These are the activations of a small neural network, seen along a few directions. Each row is one input.
Each table varies a few parts of the input and shows all the possible inputs, shuffled.
Descriptions start from the smaller parts, as in this example, which fits no table here: one of 5 places around a ring, together with either a single point or (one of 2 separate values, together with one of 4 places along a line) or one of 11 places around a ring.
Shared parts are said once, and a part with two or three values counts as separate values.
In the rows, zero is written as 128.

Other details of the inputs shift rows strongly along two fixed directions, in all tables alike. That doesn't count.

A family of inputs:
r1: [ 59  36 125 148  88 130  69 118 131 150 154 113 155 136 108]
r2: [118  31 180 117  90 121  57  93  78 159 168 120 150 243 115]
r3: [105  61 167 118 110 133  85 124 102 135 146 110  99 217 120]
r4: [ 99 136  91 160 162 123 160 148 202 130 163 104 136  34 132]
r5: [104 133  91 168 148 175 127 164 201 119 113  96 146  22  83]
r6: [172 190 144 111 138 147 157 120  64 100 102 173 137 136  90]
r7: [201 213  99  95 127 135 186 134 114 122  65 193 129 115 140]
r8: [185 226 133  88 156 126 198 124 109 125  82 164 142 113 156]
r9: [118 146 108 132 138 124 134 122 125 119 137 108  84 123 134]
r10: [106 125  78 153 120 144 135 155 225 139  99 120 147  48 149]
r11: [200 230 144  96 163 134 178 136  96  90  80 163 158  70 120]
r12: [ 79  58 114 140  98 133  67 114 144 144 162  76 159 146 111]
r13: [ 96  37 149 142 108 116  51 122 156 150 150 104 175 145 145]
r14: [178 230 139 121 163 147 202 140  89  83  99 162  69  81 122]
r15: [206 221 128 122 165 131 217 145 107 101 123 179 115  84 120]
r16: [139 156 171 106 123 136 150 125  43  99 102 170  90 193 111]
r17: [194 225 121  97 164 151 168 129  83 110 101 134 140 123  89]
r18: [ 62  76 109 139 110 140  87 140 158 125 145  68 107 136 120]
r19: [ 82 123  70 164 129 144 133 153 190 112 125 114  78  31 117]
r20: [173 221 147 118 178 139 195 126  83 101 106 151  73 107 126]
r21: [117 155  39 129 125 137 134 149 234 128 109  89 150  42 150]
r22: [ 47  53 160 141 116 124  81 108 123 153 169  86 167 138 125]
r23: [108  59 142 145  92  90 116 101 101 140 174 165 130 190 143]
r24: [ 85  48 126 158 107 120  69 127 179 143 128 106 172 101 133]
r25: [210 124 176  82 124 110 102  98  67 132 115 163 153 217 128]
r26: [199 127 156  80 103 112 126 101  86 152 112 173 135 236 161]
r27: [ 79  92 130 129 116  96  79 111 162 149 143  83 185 107 142]
r28: [202 155 141 105 136  95 160 106  55 143 148 170 122 218 135]
r29: [176 221 119 107 158 166 187 164  92  92  70 165  78 100  86]
r30: [ 95  78 160 106  79  78  99  84 102 181 141 130 162 225 183]
r31: [115  66 164 149 116 129  93 119 102 140 156 131  81 191 147]
r32: [166 134 194 111 139 152 130 139  48 123 111 153  89 224 118]
r33: [119 115  81 130 125 123  89 132 191 121 126  81 172  69 127]
r34: [146 140 133 139 150 169 120 148 139 124 126 116 144 103  96]
r35: [120 149  72 143 139 155 135 167 240 133 110 107 148  33 152]
r36: [ 98 152  53 124 127 122 134 142 220 138 116  88 159  53 159]
r37: [235 198 126 132 172 143 187 157 119 120 125 176 108 124 116]
r38: [ 63  59 200 123  95 119 102 118  61 132 148 122 110 208 139]
r39: [ 77  92 185 118 111 112 104 109  70 146 143 105 112 221 130]
r40: [130 131 122 162 139 147 141 143 143 117 113 136  72  99 121]
r41: [131  93  83 152 136 125 121 149 209 137 174 107 125  89 124]
r42: [ 74  80 144 130 127 104  86 112 153 141 143  92 184  97 148]
r43: [205 216 105 113 156 144 174 129  95  94 104 143  63 127 115]
r44: [152 126 160  94  84  97 138  86  57 137 104 198 143 228 168]
r45: [102  48  92 155 101 100  94 120 167 153 188 100 135 152 142]
r46: [147 160 104 107 143 115 118 125 142 123 111 107 171  94 128]
r47: [115 128  51 167 137 132 153 164 215 125 144 129 123  21 113]
r48: [ 75 157  88 158 151 132 138 141 196 119 142  77  92  38 128]
r49: [185 115 174 107 121 121 120 100  53 129 139 162  67 237 133]
r50: [ 78  69 172 128 100 109  79  93  88 163 164  98 165 196 120]
r51: [ 98  62 182 140 106 138 101 130  81 140 122 134  96 212 120]
r52: [ 66  70 106 164 118  92 109 124 185 164 191  90 145 114 144]
r53: [ 56 147 117 143 165 156 144 164 182 109 125  71 111  39 114]
r54: [161 154 190 104 127 137 145 110  33 121 122 162 145 175 109]
r55: [214 219 112  99 153 137 166 138 105 100  66 180 146  80 103]
r56: [152 152 158 122 119 120 151 102  50 102 117 184  70 182 130]
r57: [105 161 113 118 147 145 139 147 131 111 117  91 104 116 111]
r58: [ 93  22 129 179 100 107  99 129 162 163 175 130 131 153 140]
r59: [ 81 143  90 132 118 130 148 146 209 124 117 112 158  30 164]
r60: [126 134 123 121 121 115 115 116 129 106 109 146 167  99 127]
Description of these inputs: one of 6 places around a ring, together with one of 10 places around a ring.
Changing only the place on the ring of 6 turns r41 into r26. The same change can be made to r47. Which row results?
Answer: r7
Changing only the place on the ring of 6 turns r16 into r23. The same change can be made to r32. Which row results?
Answer: r37
A walk changes only the place on the ring of 10. It starts at r22 and steps to r50. List the rest of the walk in order.
Answer: r17, r12, r2, r34, r5, r1, r6, r54
Change only the place on the ring of 6 in r20. List by row number the other rows that result.
Answer: r4, r8, r22, r42, r53
Change only the place on the ring of 10 in r46. List by row number the other rows that result.
Answer: r11, r13, r24, r25, r27, r33, r42, r55, r60

A family of inputs:
r61: [110  96 111 145 123 149 109 147 170 126 129 117 122  98 120]
r62: [120  99 167 126 125 123 100 112  85 135 145 119 134 182 110]
r63: [166 225 133 105 164 152 182 141  89  96  86 140 101 103 111]
r64: [120 119 109 127 132 114 115 131 165 124 123 118 147  93 139]
r65: [118 100 137 130 109 113 120 117 102 142 138 131  99 194 145]
r66: [110 107 100 158 134 125 125 140 167 133 157 104 111 105 126]
r67: [193 204 131 111 157 137 170 132 127 114  94 150 140 105 136]
r68: [ 77 122 121 133 128 143 108 138 154 121 121  87 128 102 114]
r69: [139 111 147 107 108 108 129 114  94 149 133 146 158 187 133]
r70: [ 79 118 111 139 125 128 130 134 163 125 141 105  99 100 140]
r71: [106 114 116 138 127 128 122 130 174 147 132 107 158  95 144]
r72: [114 125  95 130 123 125 130 131 160 128 136 121 158 101 127]
r73: [107 116  94 136 108 124 113 123 165 129 138 113 154  93 133]
r74: [206 203 121 112 169 155 164 146 114 107 110 139 107 112 100]
r75: [132 112 155 129 127 112 132 111  92 134 158 140 104 172 132]
r76: [141  96 144 140 110 118 128 122  98 138 134 161 103 184 135]
r77: [121 125 117 129 128 118 116 136 167 125 129 116 152  94 147]
r78: [100 117 127 145 129 148 115 143 149 118 118 117 134  92 104]
r79: [113 128 110 131 130 128 129 139 165 149 130 120 158  98 134]
r80: [118 103 170 130 115 128 122 118  72 126 127 153 121 166 125]
r81: [119 125  95 133 123 121 113 119 159 130 126 121 146  94 133]
r82: [191 212 119 100 157 160 168 147 113 105  87 139  97 120 112]
r83: [147 107 147 109 106 102 107  99  92 143 124 145 142 174 142]
r84: [124 111 168 126 130 119 119 112  71 130 148 128 123 171 121]
r85: [128 104 157 133 113 120 135 117  94 130 137 164 102 167 136]
What is each input in this table made of?
Answer: either one of 10 places around a ring or (one of 3 separate values, together with one of 5 places around a ring)
Change only the choice among 3 separate values in r61. List by row number the other rows that result.
Answer: r74, r82
A walk changes only the place on the ring of 5. It starts at r85 and steps to r80. List the rest of the walk in order.
Answer: r78, r61, r76

A family of inputs:
r86: [164 125 150 131 133 138 127 124  75 121 122 161 107 168 102]
r87: [ 76  48 128 134 100 116  75 123 171 152 158  82 176 129 145]
r88: [124 194  96 134 169 156 162 163 154 106 112  90 106  59 108]
r89: [163 140 159 119 129 121 140 106  85 139 115 157 159 162 127]
r90: [144 139 162 116 119 122 131 112  77 136 127 158 155 160 131]
r91: [164 144 153  99 119 130 116 112  83 133  99 143 144 165 128]
r92: [ 54  79 131 144 116 130  90 130 149 133 163  75 127 141 118]
r93: [146 187  91 117 163 158 140 153 185 112  96 109 153  49 118]
r94: [153 185  89 129 163 139 152 162 185 113 104 117 163  35 108]
r95: [132 191  73 134 150 142 173 148 174  98 109 121 111  42 131]
r96: [ 76  58 138 158 104 128  98 140 160 129 147 118 115 122 138]
r97: [156 144 140 123 116 117 153 116  86 138 136 171 122 168 141]
r98: [140 141 171 119 139 129 146 120  84 131 117 151  94 170 132]
r99: [186 140 137 106 121 117 145 119 101 139 129 152 126 187 143]
r100: [160 133 151 120 132 139 128 122  70 125 130 145 109 169  94]
r101: [125 196  93 125 156 148 156 146 165  93  96 111 144  30 119]
r102: [ 64  65 127 145 110 138  90 125 150 132 165  85 127 131 108]
r103: [168 136 139 128 123 114 155 109  96 144 127 167 127 173 138]
r104: [154 174  70 141 153 130 160 162 198 121 120 126 133  52 121]
r105: [ 71  46 109 144  85 114  74 116 168 157 152  97 129 141 153]
r106: [157 143 134 114 114 112 136 111  91 123 111 159 107 175 136]
r107: [ 34  34 109 146  92  97  91 118 174 152 175  98 131 120 155]
r108: [148 135 169 123 127 136 145 126  86 123 121 162  97 168 137]
r109: [143 146 161  96 129 112 139 111  74 127 118 152 144 157 128]
r110: [155 187  70 126 158 152 156 155 195 117 107 121 121  61 128]
r111: [151 148 155 105 119 118 120 109  80 118  98 150 140 165 124]
r112: [ 86  54 121 159 123  98  77 110 170 141 192  85 129 117 148]
r113: [140 150 165 120 139 127 142 123  74 133 118 130  97 175 128]
r114: [ 79  47 123 158 109 133  93 140 152 128 148 117 120 123 128]
What is each input in this table made of?
Answer: either a single point or one of 10 places around a ring or (one of 2 separate values, together with one of 9 places around a ring)
A walk changes only the place on the ring of 10. It starts at r114 and steps to r86. List the rest of the walk in order.
Answer: r100, r102, r92, r88, r113, r98, r108, r96

A family of inputs:
r115: [139 125 104 128 139 136  96 130 158 128 124 110 161  93 108]
r116: [112 138 108 118 138 121 110 117 147 134 119  92 156 103 144]
r117: [ 79 105 154 134 118 129 107 126 120 124 129 118 145 110 116]
r118: [184 214 169  88 160 133 167 119  53 112  99 144 117 171 112]
r119: [ 80  36 153 148  81 103 111 112 105 152 166 145 126 186 158]
r120: [101 154 110 147 140 154 150 157 158 104 107 130  97  59 111]
r121: [136 159  92 135 134 130 159 146 180 118 105 147 146  55 141]
r122: [171 130 107 126 126 134 141 144 156 134 129 136 144 118 134]
r123: [200 202 157  87 138 127 164 114  57 109  78 183 153 147 118]
r124: [156 108 178 118 132 139 105 109  57 135 133 135 135 199 111]
r125: [ 97 110 100 133 112 105 122 120 178 154 146 109 144 128 156]
r126: [131  73 134 147 115 109 104 123 130 143 163 138 111 173 125]
r127: [103 110 107 137 125 115 132 127 156 135 156 107 105 119 153]
r128: [121  82 147 142 115 134  98 124 106 132 145 127  96 179 111]
r129: [112 172 100 132 148 149 155 150 158 106 120  98  85  80 123]
Changing only one part turns r120 into r117. The same change can be made to r129. Which row results?
Answer: r118
What is each input in this table made of?
Answer: one of 3 separate values, together with one of 5 places around a ring
A walk changes only the place on the ring of 5. It starts at r126 and steps to r128. List the rest of the walk in order.
Answer: r124, r115, r122
